These are the activations of a small neural network, seen along a few directions. Each row is one input.
Each table varies a few parts of the input and shows all the possible inputs, shuffled.
A made-up example of a description, with smaller parts first: line(6) and (point or line(9) or (values(3) and ring(8))).
Shared parts are said once, and a part with two or three values counts as separate values.

Other details of the inputs shift rows strongly along two fixed directions, in all tables alike. That doesn't count.
To show where, the next rows are all for the same input, with only those details redrawn:
[ 18 -20  -1 -24  -4  -3   1   2 -18  -3  14  -6]
[ 17 -15  -9 -14  21   1  21 -44   5   0  -9  14]
[ -7   0  17  -6 -17   9 -14  38  11   6   3 -11]
[ 18 -20  -1 -24  -3  -4   1   1 -17  -3  14  -6]
[ 18 -20   0 -24  -4  -3   1   1 -18  -3  14  -6]
[ -9   6   8   4   7  13   6  -7  34   9 -21   8]

A family of inputs:
x1: [-20  15   2   1 -33  -5  -2  30   8  20  17 -16]
x2: [-20  18   4  13   2   0   5 -12  25  26  -5  21]
x3: [ -3 -20  -6 -17  -2  -4 -11  -8 -25   6  29  -2]
x4: [-27 -28   4  60 -20 -11  28   0  16 -11 -31  29]
x5: [-18  35 -10  15 -20  -5  -9  34  -7  -3   9 -18]
x6: [ -8  27  -4  18  19  13  -1  -2  18 -14 -28   5]
x7: [  4  25   1  28  22  15   7  -1  19  -8 -31 -11]
x8: [ 31 -17  -6  -3  24   3  27 -42  11   2  -9  -1]
x9: [-19  32   1  15  -8  -9 -22  39 -12   0  10  -4]
x10: [ 13  11 -14   6  27  -9  -1 -49 -14 -19 -12  18]
x11: [ -7   0  17  -6 -17   9 -14  38  11   6   3 -11]
x12: [ 14 -17   3 -18  -9 -14 -16  -8 -21   3  18   2]
x13: [ -3   2 -14  -3  10  -4 -16  -5 -41 -18  22  -6]
Q: What do these inputs look like to the network?
A: point or (values(2) and line(6))
Q: Change only the values(2) part in x10. List by row number the other rows that result.
A: x12

A family of inputs:
x14: [ 19 -21   1 -34 -10  -3 -11  12 -31  -3  25 -12]
x15: [-12  24  -2  25  15   3  16 -20  33   5 -32  20]
x16: [-11  18  20   9 -14   9 -22  38  20   9  -3 -15]
x17: [ 28 -23 -16 -16  14  -8  30 -50  -9  -2  -3  11]
x18: [-16  26  15  14 -10   5 -20  41  12   9  -1 -11]
x19: [-26  29   6  13  -7  13 -25  40   7  -6  -4 -12]
x20: [-40  27   7  13 -27  -6 -22  29  10  19  12   1]
x21: [ 16  -6 -15  -8 -10 -14  -1  16 -45 -20  22 -18]
x22: [ 19 -29   4 -12 -19 -14 -13  20 -39 -13  25 -11]
x23: [ 13 -38   2 -19 -19  -7  -1  18 -28  -3  28  -9]
x24: [-16   9   5   2  19  18  12 -25  46  13 -26  18]
x25: [-12   6   2  10  10  11  25 -22  47  13 -29  16]
x26: [-12  14  18  11 -22   3 -14  42  19   2  -9  -9]
x27: [ 26 -23 -16 -22  25  -3  28 -53  -5   5   7   7]
x28: [ 15 -36   2 -17 -19  -9  -5  16 -32  -5  23 -11]
x29: [ 19 -18 -19   4  23 -15  22 -51 -24 -11  -2  22]
x30: [-16  28  -1  16  25  10   3 -25  31   4 -29  22]
x31: [ 22   0 -30  -3  33  -6  20 -55 -24 -14   2   3]
x32: [ 24 -20   1 -27 -10  -5  -5  11 -30   3  28 -20]
x33: [-24  17  -7  38  19   8  13 -25  24  -7 -31  16]
x34: [-16  17  22   1 -16  11 -30  44  16   3  -3 -10]
Q: What do these inputs look like to the network?
A: point or (line(4) and line(5))

A family of inputs:
x35: [  0  -5  -1   9  11   5  14 -18  14   0 -15  10]
x36: [-22  23   5  23 -21  -4 -25  52 -13  -9   7 -14]
x37: [ 18   3 -18 -12   2 -16 -12   3 -54 -19  27 -13]
x38: [ -4 -11  11  -9 -29  -7 -17  44 -19   0  23 -12]
x39: [-16  19  14  14   6  15  -6   5  38  10 -23   5]
x40: [ 14 -12  -8 -16  14  -2   6 -28 -11  -3   5   4]
x41: [  7  -2   9 -15 -22   0 -16  45 -14  -1  19 -25]
x42: [ 17 -16 -11  -5   6  -6  19 -23  -9  -6  -2   3]
x43: [ 12  -6 -11 -15   9  -6  10 -29  -9   6  10   5]
x44: [  4   2  -1  -1  17   8   9 -20  15   2 -13   5]
x45: [-27  15   9  21  -5   7   3   3  35  15 -17  10]
x46: [-26  11  13  21  -2  12  -2   7  36   8 -23   9]
x47: [ 13  -8 -10 -17  11  -5   8 -27 -10   1   7   7]
x48: [  8 -12   0   1   4  -3   7 -14  -2  -3  -5   7]
Q: What do these inputs look like to the network?
A: values(2) and (point or line(6))
Q: Changing only the values(2) part turns x46 into x40. The same change can be made to x45. Which row results?
A: x43
Q: Change only the values(2) part in x35. List by row number the other rows that result.
A: x44

A family of inputs:
x49: [  8  -1  -2 -19  -3 -13 -16   5 -27 -10  19 -11]
x50: [ -4  17   5  14  -3   1 -12  27  11  -5  -7   3]
x51: [-10  21   2   0   8  14 -12  25  12   3  -2  -9]
x52: [ 26 -12 -13   6  24  -9  21 -44 -21 -16  -7   3]
x53: [ -7  20   8   5   6  20 -15  19  11   1  -3 -18]
x54: [ -4   2  -7  29  22  11  24 -34  18  -9 -26   7]
x55: [  2  -8  -1  -2 -14 -20  -3  12 -34  -5  26  -3]
x56: [  6 -18 -19   4   0 -10  12 -18 -26  -2  10   1]
x57: [-17  12   5  22 -10  -4  -7  14   4  11  -8   1]
x58: [ -7   4   9  -5 -17   3   2  19  29  12  -2 -13]
x59: [-13 -13  21   0 -15  10 -14  20  19  20  -3   4]
x60: [-13  11  -7  21  18  -3  14 -36  23  -3 -28  16]
x61: [ -9  13   7  19  -2  -2  -4  28   6  -3 -11  -2]
x62: [  5   5  15   2  -9  11   6  18  27  10  -9 -17]
x63: [ 10 -17 -11   0  -2  -8   5  15 -29 -15  14  -8]
x64: [-15  19  -9   4  26   9  12 -39  23   9  -6  16]
x65: [  1  21   2  14  31  10   8 -37  22  -1 -29   8]
x66: [ -2   6   2   2  -5   5  14 -11  30  26 -10   3]
x67: [ -9  14  -3  15   3  -1  -6 -11  20  -5 -14  12]
x68: [-19  19   1  -2   0  11 -18  15  15   2   2 -11]
x69: [  2   0   0 -17  -6 -15 -12   6 -32  -1  28  -4]
x70: [  1 -20 -11  -3 -13 -11  -3  12 -28 -16  19 -13]
x71: [  8   0  -9 -25  -4   3 -10  14 -30  -9  20 -13]
x72: [ 19 -15  -1 -28 -21  -4   7  17 -17   1  15 -15]
x73: [ 10  -8  -5  -7 -13 -12  -1  14 -36 -15   9  -5]
x74: [ 28  -7  -7   0   6  -6  -2 -14 -22 -17   6  -1]
x75: [ 31 -37   0 -16  24   4  18 -49  -3  -5  -6  10]
x76: [-14   5 -13  22  13   9  25 -29  19  -8 -30  19]
x77: [ 13 -15   1 -23 -21 -11   9  10 -13  10  31 -11]
x78: [  2   6  10  -2  -9   5   6  28  26  13  -6 -10]
x79: [ 19 -34  10 -23  -5  -2  -7  20 -16  -2  14  -4]
x80: [ 13  -6 -16  -3  12 -16  13 -43 -17  -8  12  21]
x81: [-16  22   7   7  -3   1 -17  10   7  14  -4  -1]
x82: [  5 -34  13 -24 -15  -5  -6  11 -18   6  27   3]
x83: [-12 -11  22  -7 -15  15 -10  25  18   5 -12   4]
x84: [ -5  22   2   7  19   3  -1  -4  15   1 -17   6]
x85: [-18  20   1   3  -2  12 -17  16  10  16   3  -8]
x86: [-14 -15  21  -5 -12   9 -13  18  25   7  -6   1]
x87: [-15  23   9   0  -7   6 -15  23   4  -2  -9  -3]
x88: [  2 -17 -21   6  12 -12  27 -41 -17  -7   9  15]
x89: [-11  16   3  18 -12   0 -16  12   9   9  -4   7]
x90: [ 22  -7 -22  -7  15  -9  15 -43 -20 -17  -5  20]
Q: Changing only one part turns x68 into x71. The same change can be made to x60. Which row results?
A: x73
Q: Changing only one part turns x51 into x53. The same change can be made to x63. Which row results?
A: x54
Q: What do these inputs look like to the network?
A: line(6) and (values(2) or line(5))
Q: Change only the values(2) part in x75. List by row number the other rows that result.
A: x62
Q: Which other rows agree with x77 in the line(6) part? List them by row number.
A: x55, x64, x69, x80, x82, x88
Q: Which other rows agree with x81 in the line(6) part? List them by row number.
A: x56, x57, x59, x66, x85, x89
